Each row below holds a small network's activations on one input, seen along a few directions.
Each table varies a few parts of the input and shows all the possible inputs, shuffled.
A made-up example of a description, with smaller parts first: one of 6 places along a line, together with either a single point or (one of 2 separate values, together with one of 5 places around a ring) or one of 11 places around a ring.
Shared parts are said once, and a part with two or three values counts as separate values.

Other details of the inputs shift rows strongly along three fixed directions, in all tables alike. That doesn't count.

Rows:
r1: [ 2.06  1.46 -3.90 -3.97 -1.13 -1.81 -1.88  1.80 -2.57  3.88  1.73]
r2: [ 3.59  0.32  1.15  1.78 -0.64  1.80  2.06 -2.97  3.60 -4.11 -0.41]
r3: [-3.75  1.00  2.06 -7.16 -7.78 -2.88 -4.95  3.16  4.15 -0.67 -0.15]
r4: [ 0.74  0.44 -1.88 -5.29 -1.37 -3.57 -3.51  1.16 -1.64  2.90  5.53]
r5: [ 1.19 -1.99 -0.56  8.59  5.71  3.19  1.54 -0.15 -0.19 -0.10 -1.07]
r6: [ 2.01 -4.06  3.11  0.24  3.52 -3.74  0.86 -0.58  4.69 -2.63  1.71]
r7: [-0.36  1.08 -0.91  3.56 -3.24  4.32 -1.18  0.35  0.83  0.90 -2.80]
r8: [ 0.54 -1.20  2.01  2.42  0.29  1.14 -2.30 -1.84  3.48 -3.47  2.87]
r9: [-3.42  0.95 -1.60 -4.12  0.78 -4.51 -0.54  0.39 -4.02  1.93  2.91]
r10: [-1.08  0.78 -3.09 -0.57 -1.08  0.46 -3.13  3.19 -3.40  4.77  0.83]
r11: [ 1.35  0.67 -0.72  0.90 -5.56  4.02 -2.43  0.08  1.98  0.24 -1.17]
r12: [-5.64  0.63  0.16  4.35 -0.61  2.92 -1.10  1.46 -2.98  1.27 -3.62]
r13: [ 0.53  1.36  0.08  0.10 -1.10  0.82  2.36 -1.87  0.67 -1.43 -1.80]
r14: [ 2.11  1.59  0.26 -1.62 -3.46  0.83 -2.45 -1.14  3.50 -3.16  1.11]
r15: [ 1.86 -2.10 -2.62  0.68  4.62 -2.87  4.50  3.08 -2.12  5.71 -3.85]
r16: [-2.34 -1.72  2.85  0.01  1.73  0.79  1.06 -2.15 -0.72 -2.00  1.74]
r17: [ 0.53 -1.20  1.93  2.41  2.48 -0.77 -0.01 -1.68  0.66 -2.64  2.75]
r18: [ 2.61 -0.70  1.72  1.96  1.79  0.15  1.26 -2.01  2.47 -4.68  1.85]
r19: [-0.95  0.84 -0.96  3.93  1.00  1.94 -0.22  0.90 -2.15  1.22 -2.95]
r20: [ 5.00 -1.81 -0.56 -4.28  4.15 -6.27  3.30  0.96  1.54  0.31  0.42]
r21: [-5.04  1.15  1.08  2.99 -2.83  6.07  1.07  0.10 -2.35  2.61 -5.82]
r22: [-1.47  0.70 -1.88 -1.39  3.91 -0.50  3.46  0.85 -6.57  4.56 -2.07]
r23: [ 2.19 -0.82  0.79 -3.76  4.03 -2.67  4.42 -2.33 -0.80 -2.15  3.34]
r24: [-2.25  2.64  1.47 -1.76 -5.21  1.15 -2.15 -0.76  1.93 -3.25 -1.09]
Each input here is: one of 4 places along a line, together with either a single point or one of 5 places along a line.
The inputs of r22 and r16 match in every part but the place on the line of 4. If r19 is changed in the same way as r22 into r16, which row does it become? -> r17
Start at r23 and move only the place on the line of 5, one step at a time. The first step leads to r12. Which rows follow, in order? -> r18, r5, r10

Rows:
r25: [-2.58  2.48 -0.09 -0.51 -5.30  1.64 -2.82  1.36  0.37  0.28 -1.99]
r26: [ 2.10 -2.59  3.51  4.28  2.92  1.16  1.00 -2.64  4.50 -5.81  0.78]
r27: [ 0.94  0.82 -1.73 -4.58  0.83 -3.99  1.99  0.50 -1.90  1.93  0.53]
r28: [-2.36 -0.47 -0.29 -1.25  1.28 -2.07 -0.16  1.68 -1.93  2.00  0.22]
r29: [-3.64 -0.27  1.47  6.72 -0.94  5.93 -1.11  0.35 -0.35  0.20 -4.80]
r30: [-3.16  1.02 -1.74  3.44 -0.17  2.99 -0.83  1.85 -3.54  3.67 -3.24]
r31: [ 1.39 -1.17 -0.59  2.81  4.06 -0.29  1.57 -0.58 -1.08  0.32  0.66]
r32: [ 1.57 -0.75  2.29 -0.48 -2.35  0.35 -2.22 -0.88  4.57 -3.67  1.47]
r33: [-4.02  0.16  0.09  1.94 -1.07  1.43 -1.77  1.25 -1.97  2.11 -1.42]
r34: [ 7.24 -1.82 -2.34  1.92  7.18 -2.28  5.73 -1.16 -0.30  0.53  0.64]
r35: [ 0.60 -1.56  3.54  3.78  0.22  3.92  1.04 -2.70  4.03 -4.65 -1.93]
r36: [ 1.45  1.00 -1.24 -4.51 -2.32 -1.71 -0.83  0.49 -0.15  1.04  2.16]
r37: [ 2.05  0.42  1.56 -4.79 -4.54 -1.09 -2.40 -1.63  4.79 -3.77  3.42]
r38: [ 2.14  0.60 -1.88 -4.83  1.90 -5.34  0.26  0.22 -1.16  0.56  4.13]
r39: [ 2.54  0.21 -2.78 -1.55  1.73 -1.30  1.78  0.66 -2.23  3.03  0.48]
r40: [-2.27 -1.35  0.56  2.65  2.15  0.88  0.77  0.35 -1.44  1.42 -1.28]
r41: [-4.16  1.17 -1.10  0.66 -1.27  1.27 -1.50  2.21 -3.85  3.81 -1.87]
r42: [ 3.19 -0.96  0.08  2.42  3.77 -0.33  3.36 -1.58  0.97 -1.89 -0.60]
r43: [-0.83  2.13  1.81 -4.24 -6.98  0.68 -3.77 -1.10  3.57 -3.86  2.06]
r44: [-2.17  0.92 -1.15 -3.89 -1.12 -1.87 -0.08  1.33 -2.89  2.73  0.56]
What is each input in this table made of? -> one of 4 places along a line, together with one of 5 places along a line
The inputs of r41 and r33 match in every part but the place on the line of 5. If r44 is changed in the same way as r41 into r33, which row does it become? -> r40
Start at r35 and move only the place on the line of 4, one step at a time. The first step leads to r29. Which rows follow, in order? -> r30, r39
